Here are a small network's activations along a few directions, averaged over the inputs that share one value of a field.
Values that are neighbours, or in one group, have similar rows; names and order tell nothing.
In the rows, 500 means zero.
Random noise pushes rows far along 15 fixed directions. That doesn't count. These rows show it; they differ only by the noise:
[408 518 507 623 577 437 383 462 531 474 457 503 606 462 397 444 294 610
 460 579 402 529 648 520 711 434 427 531 447 393 520]
[585 424 460 345 273 649 425 583 637 478 481 387 242 559 620 590 369 474
 657 583 499 589 350 516 560 642 564 549 350 473 607]
[528 319 343 480 414 554 446 401 695 573 620 426 550 505 325 498 476 757
 334 457 400 301 560 581 536 475 406 510 481 235 389]
[439 505 630 463 449 468 423 526 408 394 539 574 469 408 595 437 605 324
 614 802 650 579 297 388 525 462 290 456  58 868 542]
[681 638 542 594 527 420 394 421 581 643 373 484 512 399 381 536 435 627
 452 730 535 539 557 439 394 493 606 544 531 396 579]
[384 394 359 593 325 697 364 602 563 575 714 258 514 527 508 568 384 851
 473 244 293 475 534 740 915 749 624 576 440 240 508]
[513 583 404 592 530 375 554 427 387 565 526 463 610 557 541 680 534 424
 677 378 441 461 475 493 451 604 667 440 642 429 510]
[605 444 404 381 452 755 436 382 790 603 413 354 376 628 536 814 507 637
 761 570 326 352 439 514 571 611 666 480 491 299 718]
[713 488 339 420 312 590 590 735 644 466 452 416 536 395 497 201 351 230
  54 371 490 743 574 332 492 531 311 537 493 352 412]
[487 468 464 445 538 661 536 524 641 498 484 392 487 539 530 541 445 470
 524 538 325 427 537 451 642 528 506 440 463 340 575]
[441 306 444 665 501 314 555 565 280 607 888 393 644 363 468 285 671 352
 367 435 601 574 520 581 355 563 264 648 164 611 263]
[517 397 366 437 414 400 392 424 551 538 551 475 618 443 420 316 471 440
 534 370 474 486 593 409 592 475 444 481 482 382 352]
[656 639 417 640 524 420 615 544 655 628 521 480 567 510 497 708 438 501
 347 667 484 509 459 623 221 568 517 276 716 329 483]
[452 859 493 676 610 521 593 667 490 309 450 572 644 430 474 447 517 360
 418 443 593 323 588 244 715 474 596 111 717 410 438]
[499 332 532 399 347 517 614 701 471 378 665 346 197 530 565 354 287 479
 365 494 430 493 455 511 525 608 550 597 440 306 338]
[240 612 621 563 524 369 591 641 183 318 561 539 355 559 558 534 235 469
 593 622 551 460 425 562 620 492 594 432 506 547 508]
[441 229 475 364 379 451 368 470 500 670 621 404 590 468 553 265 475 600
 413 317 314 668 578 706 610 549 384 667 445 468 352]


Field Vepep:
k8: [446 371 572 574 533 552 344 471 523 536 519 393 326 550 512 630 363 694
 761 535 486 548 568 728 601 562 557 733 348 527 618]
k7: [536 536 565 454 395 567 472 541 703 369 503 692 466 564 587 600 661 652
 488 424 626 499 356 608 426 485 463 295 641 678 408]
k10: [448 729 672 434 600 805 477 595 336 592 250 519 370 444 360 436 512 761
 388 416 632 457 671 438 606 392 783 708 678 529 815]
k9: [370 517 344 582 509 501 462 528 715 466 587 550 559 505 397 494 337 550
 575 520 483 498 517 624 567 492 508 192 668 298 417]
k5: [531 660 530 591 466 536 485 679 749 367 572 489 588 381 521 377 405 544
 272 633 390 521 408 376 736 593 557 112 585 333 367]
k4: [441 435 492 627 451 353 326 520 445 477 616 467 577 414 438 350 379 613
 464 447 510 614 603 607 691 541 438 599 382 512 373]
k6: [390 407 481 380 556 511 354 365 587 574 500 540 640 479 482 470 555 487
 756 500 394 464 542 484 611 385 425 354 459 557 511]
k2: [375 411 212 479 450 510 355 252 652 443 554 575 698 591 344 667 497 592
 736 328 435 269 522 481 654 402 360 298 480 381 463]
k3: [519 317 552 406 439 442 479 487 418 588 619 430 380 456 496 336 412 534
 443 632 466 616 432 534 449 541 512 704 308 493 491]
k1: [578 334 495 365 373 473 478 450 447 499 575 448 360 459 434 314 545 574
 409 456 524 456 458 418 476 513 570 675 414 413 370]
Vepep is arranged as a ring.
Name the neighbours of k1, in listed order.
Answer: k4, k3
Name the neighbours of k9, in listed order.
Answer: k7, k5

Field Gib:
y7: [523 393 449 571 364 508 372 588 673 547 708 499 463 483 527 501 567 590
 611 442 698 584 428 652 457 597 451 445 410 591 407]
y3: [446 596 529 497 356 392 439 644 291 619 619 429 506 441 726 604 394 332
 677 704 500 838 258 647 461 687 499 404 276 739 622]
y9: [535 237 423 294 420 569 451 284 785 496 389 634 422 654 434 643 458 649
 472 650 442 467 386 683 296 341 247 566 460 530 544]
y10: [647 711 413 633 550 534 507 498 517 569 486 452 659 431 503 577 714 405
 521 446 583 425 496 351 523 605 639 346 580 479 534]
y8: [314 580 640 351 479 532 667 669 429 266 488 560 297 577 653 557 290 380
 524 719 497 362 353 490 572 413 477 197 547 537 493]
y4: [490 440 435 441 432 640 403 507 647 670 491 457 499 579 706 591 653 432
 765 337 544 693 475 758 509 644 539 492 582 640 594]
y2: [360 540 396 477 473 827 406 562 623 555 478 577 474 556 396 609 674 668
 510 417 869 249 608 693 598 369 349 434 509 632 639]
y1: [600 366 360 298 453 537 557 322 667 661 557 526 616 534 456 600 746 473
 516 506 395 348 369 486 197 462 394 330 522 469 435]
y6: [509 513 421 480 487 417 480 441 368 676 631 366 627 398 467 458 560 518
 631 400 354 441 496 435 537 575 693 400 545 343 442]
y5: [654 460 334 331 197 694 576 662 565 809 785 218 456 470 638 525 695 513
 441 402 445 515 266 626 439 873 729 378 481 359 466]
Gib is arranged as a ring.
Name the neighbours of y5, in listed order.
Answer: y10, y4
Name the neighbours of y6, in listed order.
Answer: y3, y1
What is the length, in steps, of the shortest route from y9 to y2?
Answer: 4

Field Semus:
j1: [249 442 654 556 655 646 585 700 310 413 712 422 397 469 485 269 603 619
 468 270 576 260 703 431 811 485 629 575 506 429 403]
j8: [371 467 357 427 339 409 646 444  61 279 606 528 389 563 272 487 383 553
 515 233 575 197 418 255 547 432 693 639 489 349 432]
j16: [464 479 523 435 452 401 436 327 419 189 279 713 403 706 636 740 530 489
 785 304 544 447 419 460 596 437 497 585 591 724 538]
j14: [493 583 401 527 526 496 369 327 590 518 406 615 614 510 359 647 542 614
 706 432 613 314 565 457 500 375 505 384 606 508 557]
j12: [496 485 483 634 471 706 492 504 620 478 629 459 384 481 289 629 581 851
 348 666 596 280 417 551 467 500 462 554 300 416 554]
j6: [613 680 731 242 495 738 565 644 391 642 437 321 387 349 657 304 746 458
 434 555 403 431 463 239 644 634 846 441 527 484 569]
j9: [538 376 450 418 352 676 541 508 720 229 489 539 268 620 510 580 514 579
 342 455 535 307 393 526 530 503 368 529 448 457 413]
j10: [811 420 488 534 526 312 472 347 670 351 263 521 477 557 508 539 398 400
 525 322 344 611 641 272 388 522 541 702 659 341 379]
j7: [433 335 504 419 480 313 446 496 338 345 429 559 372 513 393 247 240 325
 624 378 570 622 681 363 517 340 432 762 417 518 398]
j18: [510 478 445 573 327 693 361 630 634 464 548 407 400 416 476 452 476 560
 403 600 637 590 459 564 686 583 344 580 179 552 571]
j4: [457 518 563 703 544 490 330 416 589 587 511 567 607 503 480 572 601 912
 465 329 463 556 585 810 566 576 589 582 715 509 443]
j15: [390 425 499 666 626 379 524 490 428 402 758 411 659 473 651 541 650 255
 743 521 362 484 448 402 626 604 358 389 160 614 394]
j13: [648 400 300 673 542 617 357 349 946 535 434 447 754 594 594 756 628 469
 589 377 270 634 553 624 621 640 263 481 360 499 557]
j11: [565 402 110 695 453 324 519 384 429 504 675 551 861 434 341 474 685 208
 493 179 627 598 533 389 311 474 203 596 288 578 383]
j2: [575 521 556 507 481 546 375 585 498 675 453 437 490 425 553 395 512 445
 545 425 601 757 630 581 463 523 470 679 460 636 587]
j3: [423 271 502 700 811 320 601 525 641 546 753 424 549 503 507 283 564 292
 610 429 471 512 769 637 356 482 382 464 573 350 224]
j19: [441 393 531 613 520 381 513 589 474 349 581 419 262 546 480 465 123 478
 467 671 464 553 577 570 549 518 463 640 375 315 425]
j5: [364 596 577 631 704 240 367 525 476 770 526 584 639 385 375 317 312 396
 637 889 789 654 677 697 383 325 401 378 532 609 531]
j17: [405 427 618 449 668 775 623 631 443 639 588 320 189 469 303 372 405 584
 420 824 691 334 626 516 424 407 596 748 295 384 727]
Semus is arranged as a line.
Name the neighbours of j17, in listed order.
Answer: j3, j5
Name the neighbours of j16, in listed order.
Answer: j6, j15
Name the neighbours of j12, in listed order.
Answer: j4, j11
Name the neighbours of j7, in listed order.
Answer: j8, j14

Field Vepaf:
s10: [333 656 539 500 490 478 594 640 206 408 475 604 452 494 475 421 383 393
 513 545 724 532 432 449 571 421 554 474 507 645 618]
s17: [533 611 532 491 504 503 649 590 443 423 504 521 422 541 590 563 603 455
 474 358 586 363 489 460 413 531 622 370 730 483 410]
s12: [459 553 546 701 614 480 578 597 476 294 477 525 504 562 600 583 463 391
 484 419 500 536 580 500 582 518 398 512 501 558 469]
s16: [604 641 590 516 542 579 461 494 461 674 364 512 483 457 521 508 654 567
 542 497 594 609 510 506 411 551 713 594 652 596 643]
s2: [325 412 434 474 472 366 368 389 465 509 570 465 651 518 585 520 363 404
 766 565 308 581 431 579 726 542 427 401 322 513 493]
s1: [620 406 403 575 525 485 477 412 670 421 462 540 650 475 422 456 579 468
 371 372 395 548 572 387 450 456 319 560 443 450 410]
s11: [469 599 419 629 629 429 446 531 689 586 622 521 721 386 416 364 576 405
 566 506 545 466 650 491 492 469 465 136 628 376 330]
s6: [461 430 322 516 356 543 436 399 410 602 659 479 679 522 505 572 786 639
 585  99 490 474 406 614 559 655 599 527 559 573 440]
s8: [623 438 655 601 513 331 518 471 518 573 683 335 325 499 613 657 511 715
 633 679 314 454 328 527 407 749 861 485 545 301 408]
s18: [610 520 423 574 334 678 458 730 747 385 637 421 494 468 642 497 595 437
 436 419 587 554 385 427 715 703 449 337 346 533 444]
s15: [601 718 643 557 543 502 454 576 466 597 514 473 446 387 524 485 690 444
 638 654 708 462 483 336 399 588 772 407 508 576 507]
s7: [485 460 550 411 415 496 477 499 554 468 656 482 566 495 715 540 744 477
 634 415 318 481 284 478 544 642 530 235 459 606 352]
s19: [525 418 473 528 504 725 537 576 753 284 362 550 372 603 470 438 435 583
 177 311 540 490 697 613 605 423 265 677 598 453 472]
s13: [572 478 406 446 255 324 444 466 205 531 470 494 365 505 462 503 335 438
 539 455 702 708 403 541 372 546 543 829 366 621 567]
s5: [310 624 467 312 453 702 484 493 280 572 379 580 566 538 484 616 551 521
 626 461 592 395 394 507 632 373 492 432 467 715 787]
s14: [587 648 483 613 519 574 591 569 428 513 512 483 474 428 394 605 567 503
 396 570 677 376 493 390 390 486 522 515 429 512 594]
s4: [471 711 640 364 536 588 529 471 452 541 247 587 645 492 676 530 587 436
 385 646 299 616 365 488 605 494 514 356 594 692 685]
s3: [485 482 471 517 423 626 607 663 616 372 605 509 280 591 480 579 495 606
 332 498 685 263 475 641 419 493 421 368 599 421 386]
s9: [403 659 581 571 721 543 546 638 587 507 480 471 706 399 536 369 384 403
 406 608 269 535 659 421 694 448 463 182 600 368 490]
Vepaf is arranged as a line.
Going along Vepaf from s4 by way of its neighbour s19, in what order are s17, s12, s2, s6, s8, s13 met?
Answer: s2, s13, s12, s17, s6, s8
Name the neighbours of s7, in listed order.
Answer: s1, s9
Name the neighbours of s15, in listed order.
Answer: s18
